a =
  48.038   181.186    30.347    11.229   132.656   264.442   226.111   250.482    57.318   254.981    51.169   -39.622
 -49.757   -95.013   151.079  -238.021    97.990   203.756   105.124   113.471   -86.755     7.017    66.120   -50.355
 -17.028   -12.369   115.554  -128.892  -268.120   -99.422    55.399   -76.348  -101.991   187.574   -69.114    51.759
  -5.957    16.174    58.951  -198.691   -31.386   143.233     5.188   142.192    83.834    91.283    -8.348   -90.610
  -7.157    14.115    60.667  -199.711   -29.669   148.237     6.716   141.742    82.727    90.600    -8.197   -87.250
  88.393   -99.819   116.854   -24.297     8.240    61.785    31.199     1.138   -71.379  -125.656  -171.741   147.255
Rows and columns are counted from 1.
row 1 col 1	48.038
row 4 col 8	142.192
row 3 col 3	115.554
row 1 col 4	11.229
row 6 col 1	88.393
row 2 col 11	66.120
row 3 col 5	-268.120
row 4 col 7	5.188
row 5 col 8	141.742
row 4 col 6	143.233
row 4 col 10	91.283
row 5 col 2	14.115
row 6 col 7	31.199
row 1 col 12	-39.622
row 2 col 2	-95.013
row 6 col 5	8.240
row 3 col 8	-76.348
row 1 col 3	30.347
row 2 col 7	105.124
row 1 col 10	254.981
row 2 col 9	-86.755
row 1 col 8	250.482
row 6 col 11	-171.741
row 1 col 9	57.318
row 1 col 5	132.656
row 6 col 10	-125.656

arr =
[[-16.0 -12.7   4.6 -16.8 -10.1  -1.2  -0.9  15.7   2.2   5.7 -13.9  22.1
   37.6   3.8  12.5  18.2]
 [ 10.7  -2.0 -21.8  14.0  18.9 -29.8  17.8 -25.3   7.4   5.7  34.2 -10.4
  -16.1  -1.2 -15.8 -25.5]
 [ 20.2  19.4  -8.0 -15.7 -14.7  -2.6 -15.0  11.2  -4.8 -23.1 -25.9   0.5
  -23.3 -10.0  -4.9  13.6]
 [ 20.2  11.7 -11.7 -20.3 -26.9   0.2 -22.8   9.0 -20.5 -23.1 -27.6  16.1
   -5.4 -16.3  -1.3  12.4]
 [-28.5   1.0  14.7   7.1  25.0  -1.2  31.9  15.7   9.2  -1.2  25.6 -17.6
   19.7  27.7  -0.6   7.8]
 [ 29.6  16.3 -35.6  -8.9 -11.6 -31.2  -4.0 -10.9  -8.3 -20.8   8.4  11.3
   -8.9 -10.0 -16.6  -3.6]
 [ -5.0 -25.0  15.9  11.7  -4.0  31.6 -16.5 -17.5 -36.2   6.8  -0.2  -5.5
   -8.9 -16.3   6.7 -23.2]
 [ -3.4 -31.1   5.9 -13.4   9.7  -8.4  -2.5  -5.4 -13.5   8.0 -22.5  -6.7
  -28.6 -22.6   4.5 -14.0]
 [  2.9  24.0 -11.7  10.6  20.4 -22.6  27.2   2.4  24.8  -8.2  30.7 -16.4
   -5.4  20.2 -15.1   2.1]
 [-23.8   2.6  19.7   7.1  26.5   1.6  24.1  15.7  33.6  13.7   5.0 -20.0
    0.0  21.4   3.8   9.0]
 [-11.2 -12.7   2.1 -27.1 -14.7   1.6  -2.5  21.2 -36.2 -22.0 -15.6  16.1
   26.8  -5.0   5.9  18.2]
 [ 20.2  27.0   7.1  14.0   2.1  17.4 -13.4  -3.1  21.4  -1.2 -17.3 -22.4
  -48.3  -3.7  -4.9  -1.4]
 [-26.9 -25.0   7.1  -2.0  34.2 -25.5  33.4   3.5  16.1  17.2  15.3 -11.6
    5.4  10.1   2.3  -5.9]]
Rows and columns are counted from 1.
row 1 col 1 => -16.0
row 4 col 16 => 12.4
row 1 col 14 => 3.8
row 10 col 6 => 1.6
row 2 col 12 => -10.4
row 10 col 3 => 19.7
row 7 col 3 => 15.9
row 13 col 3 => 7.1
row 9 col 12 => -16.4
row 7 col 5 => -4.0
row 9 col 16 => 2.1
row 10 col 11 => 5.0
row 6 col 13 => -8.9
row 4 col 2 => 11.7
row 2 col 9 => 7.4
row 9 col 13 => -5.4
row 10 col 5 => 26.5
row 8 col 7 => -2.5
row 10 col 4 => 7.1
row 13 col 4 => -2.0
row 7 col 10 => 6.8
row 6 col 14 => -10.0
row 12 col 4 => 14.0
row 8 col 6 => -8.4
row 3 col 13 => -23.3
row 1 col 2 => -12.7
row 11 col 4 => -27.1
row 9 col 15 => -15.1
row 1 col 12 => 22.1
row 7 col 14 => -16.3
row 5 col 10 => -1.2
row 12 col 1 => 20.2
row 1 col 10 => 5.7
row 1 col 3 => 4.6
row 8 col 2 => -31.1
row 9 col 2 => 24.0
row 1 col 6 => -1.2
row 4 col 1 => 20.2

A =
[[  0.1  20.4  35.9  42.8  41.2  30.7  15.0  -1.9 -15.2 -21.2 -19.6 -10.5]
 [ 34.4  43.0  41.4  31.7  16.1  -1.0 -14.4 -21.5 -20.1 -11.3   1.8  17.0]
 [ 42.8  41.8  32.0  16.7  -0.1 -13.7 -21.1 -20.1 -12.1   1.8  16.8  28.5]
 [ 19.2  35.6  43.1  41.2  31.3  15.2  -1.6 -15.1 -21.7 -19.6 -11.5
    2.8]]
Rows and columns are counted from 1.
(1, 1): 0.1
(3, 5): -0.1
(4, 8): -15.1
(1, 6): 30.7
(4, 7): -1.6
(2, 12): 17.0
(3, 6): -13.7
(4, 12): 2.8
(4, 4): 41.2
(4, 11): -11.5
(3, 2): 41.8
(1, 5): 41.2
(3, 7): -21.1
(4, 5): 31.3
(1, 10): -21.2
(3, 3): 32.0
(1, 12): -10.5
(4, 10): -19.6
(2, 6): -1.0
(1, 9): -15.2
(3, 4): 16.7
(3, 12): 28.5
(3, 8): -20.1
(2, 4): 31.7
(2, 5): 16.1
(2, 9): -20.1
(2, 8): -21.5
(2, 11): 1.8
(2, 2): 43.0
(1, 2): 20.4
(2, 1): 34.4
